A small network was trained on invented records. Each row is its activation on one of them, seen along a few directions.
Records have a field called Bul. Each example row is followed by its value.
The largest differences between rows may come from other fields.
In the rows, 500 means zero.
Strong random noise was added to every row along 13 fixed directions; ignore it. To show where, here is one row again and again, with new noise each time:
[471 498 636 618 738 412 679 279 459 632 526 737 558 700 448 199 254 706
 586 602 480 371 433 654 777 469 758 239 326]
[447 652 126 395 475 537 490 371 540 275 639 450 548 566 589 543 369 740
 631 495 558 525 635 584 586 344 652 602 550]
[495 383 433 490 522 319 614 422 520 589 377 293 559 569 653 469 467 439
 394 318 523 457 586 497 520 463 510 677 296]
[374 535 573 530 461 378 419 589 554 490 563 471 331 671 603 469 510 277
 319 489 641 582 274 387 557 706 104 478 704]
[521 406 575 627 428 597 346 745 568 489 501 521 349 301 381 621 620 373
 558 589 382 545 462 493 485 472 413 568 657]
[638 475 663 620 433 460 584 354 431 598 415 677 430 674 674 565 539 304
 411 602 480 593 423 499 478 634 405 356 393]
[393 617 446 354 462 694 360 553 475 315 579 555 597 702 607 475 661 494
 498 441 468 528 361 452 385 637 349 546 430]
[480 617 428 491 429 394 652 580 347 389 646 526 459 584 380 386 407 576
 595 432 482 506 414 655 508 402 279 479 557]
[509 361 371 808 488 428 645 465 488 729 435 582 324 354 610 696 521 481
 570 539 548 507 632 513 575 456 504 545 394]
[545 503 725 728 420 321 551 600 652 645 594 617 280 352 322 613 333 366
 561 758 491 627 411 451 603 552 116 302 791]
[239 403 432 548 628 359 662 491 661 494 466 453 573 548 522 432 545 625
 544 453 300 563 440 680 662 464 430 499 247]
[646 386 411 575 502 494 397 652 524 254 499 544 409 524 566 660 525 434
 713 574 358 593 557 580 426 411 490 673 394]
[313 473 626 607 444 737 316 676 358 583 487 655 436 447 477 332 540 516
 453 591 390 445 319 667 632 530 431 499 515]
[575 390 617 527 438 477 599 505 455 484 490 568 496 368 291 428 551 427
 663 498 369 553 631 639 478 457 472 509 520]
[475 520 337 363 379 471 423 631 557 246 522 270 494 495 505 550 559 459
 470 399 387 593 494 596 467 366 422 706 599]

[567 464 507 510 415 604 570 382 491 561 406 493 542 360 446 536 632 500
 467 484 368 546 658 618 551 385 776 456 493]	d4
[535 491 586 426 425 485 512 529 730 441 504 415 527 302 296 574 554 491
 507 592 316 632 532 565 537 412 560 399 698]	d13
[526 485 332 380 509 352 479 517 529 279 514 334 485 667 625 469 411 470
 520 368 586 565 617 515 530 464 461 659 497]	d2
[521 362 479 515 550 292 453 580 693 301 481 407 412 432 479 562 419 430
 576 605 389 633 541 623 578 417 450 610 552]	d8
[575 717 650 394 572 424 563 596 409 560 546 380 630 634 410 415 333 585
 330 465 456 326 112 399 357 415 350 422 433]	d15
[413 464 552 535 452 549 465 480 477 649 462 447 381 290 339 354 493 434
 362 471 601 477 533 548 671 494 630 469 839]	d13
[324 410 324 584 665 396 579 519 510 409 596 611 388 611 558 481 590 545
 652 424 625 529 470 515 556 615 398 519 427]	d12
[365 550 409 554 676 483 369 613 566 415 650 595 433 609 542 491 379 602
 612 558 644 411 363 372 572 596 366 522 546]	d1
[314 415 576 358 437 477 333 520 527 474 402 315 555 539 629 376 478 385
 297 483 459 585 458 594 575 587 289 675 481]	d5
[574 436 566 522 402 500 601 372 465 550 328 494 575 475 612 536 522 509
 452 581 284 604 557 714 510 438 571 450 279]	d2
[694 496 516 650 514 414 524 638 392 528 592 591 377 352 329 509 225 615
 712 654 490 404 523 563 524 266 540 500 582]	d16
[570 487 546 297 282 523 579 254 430 538 402 390 626 389 441 352 545 374
 393 383 511 555 781 559 468 502 618 548 633]	d14
[187 390 559 637 561 700 258 640 716 629 526 617 468 243 428 502 537 583
 609 686 422 515 497 505 707 596 432 523 579]	d7
[491 421 442 523 691 414 516 498 612 330 612 600 506 469 399 494 367 595
 868 601 479 559 646 539 498 533 453 556 409]	d3
[467 343 539 559 567 275 604 524 562 314 495 530 377 546 444 485 653 334
 581 474 427 689 463 624 483 611 287 477 498]	d6
[648 591 583 494 418 525 545 403 450 437 517 718 566 600 614 623 445 497
 601 702 394 613 473 548 377 563 348 374 330]	d11
[604 524 483 567 513 535 461 534 353 458 558 662 341 665 560 490 540 415
 526 494 650 471 431 446 510 575 541 427 613]	d10
[376 506 551 489 438 585 604 375 520 644 399 526 577 422 493 486 689 499
 367 467 396 553 519 559 552 534 548 378 440]	d11
[584 359 552 549 530 449 541 436 532 399 377 516 412 493 541 602 662 375
 455 560 342 628 474 602 487 449 645 490 443]	d15
[289 209 519 590 477 317 623 355 509 603 432 481 369 263 424 395 581 332
 549 446 571 667 771 681 652 614 314 634 592]	d7
[536 557 653 514 544 374 531 373 498 473 615 680 432 642 407 349 291 497
 583 641 641 555 475 517 585 622 398 311 698]	d12
[625 303 483 442 711 468 343 360 435 288 435 537 445 686 596 302 473 407
 525 461 619 426 582 563 589 523 938 643 483]	d9
[548 496 680 495 530 564 446 440 458 550 435 535 461 590 478 395 621 399
 329 531 492 479 332 494 533 578 641 339 604]	d10
[617 454 393 754 401 367 648 625 466 789 417 399 335 337 583 750 476 448
 380 434 566 423 509 408 485 368 447 550 469]	d6
[521 569 308 555 382 587 417 422 366 582 606 501 348 265 420 516 319 594
 518 538 794 412 689 474 584 397 608 596 840]	d9
[427 498 477 565 658 459 503 530 674 434 525 524 429 554 447 535 622 530
 481 534 466 506 392 486 609 488 712 359 547]	d8
[489 499 497 569 342 747 585 629 352 608 510 632 571 239 315 569 747 577
 715 408 345 483 673 580 315 463 454 544 391]	d4
[379 554 604 522 296 521 885 440 388 666 471 601 593 350 308 536 786 519
 487 432 240 644 456 649 386 505 229 271 396]	d16
[568 586 449 599 480 270 670 506 532 401 634 536 264 501 324 525 448 485
 538 574 541 614 464 585 630 373 555 275 837]	d14
[450 521 501 452 551 572 462 354 724 586 462 415 635 383 478 509 371 697
 467 633 385 491 615 541 687 378 810 420 472]	d3
[515 331 534 659 638 196 790 422 642 679 458 394 411 330 300 495 430 496
 552 495 460 492 595 581 634 352 598 419 535]	d5
[595 481 703 266 599 381 405 322 695 547 376 257 795 582 580 396 206 521
 335 546 455 386 502 390 510 492 631 581 349]	d1

Which value of Bul does each new row have?
[651 578 520 565 398 410 577 451 280 357 641 743 385 603 484 513 279 491
 683 661 586 602 498 607 426 530 207 437 540]	d9
[628 446 427 417 517 327 589 472 705 398 393 233 573 522 560 688 616 384
 404 366 444 564 594 387 413 421 619 593 445]	d8
[472 369 470 541 653 383 615 556 605 451 455 398 442 503 408 466 651 493
 454 378 427 507 466 557 580 409 714 474 482]	d13
[270 523 418 516 719 317 525 573 694 485 598 403 442 602 498 435 461 579
 448 449 598 438 282 379 606 539 355 493 529]	d15
[563 432 632 432 423 558 233 505 559 392 412 506 571 586 718 542 371 376
 484 675 389 607 506 542 508 581 401 634 407]	d7
[488 611 144 487 627 415 631 385 408 272 650 581 343 846 711 514 599 566
 533 347 752 513 454 483 545 541 646 436 531]	d2
[653 548 621 309 342 702 573 317 341 491 448 542 708 432 349 310 511 570
 535 488 322 461 681 702 440 387 798 442 438]	d3
[456 579 531 642 417 543 413 713 454 543 566 552 323 359 396 527 387 542
 462 642 473 493 369 561 628 390 398 430 739]	d11
[520 504 541 400 423 493 561 357 576 521 506 545 565 549 563 546 595 371
 542 445 602 609 667 355 417 725 346 447 520]	d2
[546 487 560 549 418 290 662 481 498 556 489 475 357 535 496 560 582 265
 402 430 589 590 441 403 427 597 197 455 622]	d15
[438 493 344 451 487 502 472 358 737 314 544 516 494 350 480 653 542 561
 609 668 427 686 654 597 590 471 613 491 652]	d8
[512 379 436 620 695 370 596 492 475 399 500 578 451 651 592 535 605 500
 648 455 465 519 441 543 446 545 468 535 234]	d7
[587 466 467 410 458 470 558 266 460 496 439 461 496 446 480 439 515 443
 452 430 581 504 679 535 560 451 771 513 653]	d15
[418 373 392 483 398 687 367 451 256 377 334 536 421 623 739 365 690 397
 369 422 495 562 558 763 627 498 762 644 459]	d10
[478 390 580 524 509 616 356 744 574 393 466 545 565 478 533 677 689 424
 641 533 256 592 441 470 316 575 237 634 243]	d7
[469 462 350 333 474 546 516 383 333 359 556 528 663 502 460 341 439 588
 745 325 622 467 811 553 394 539 444 732 360]	d9
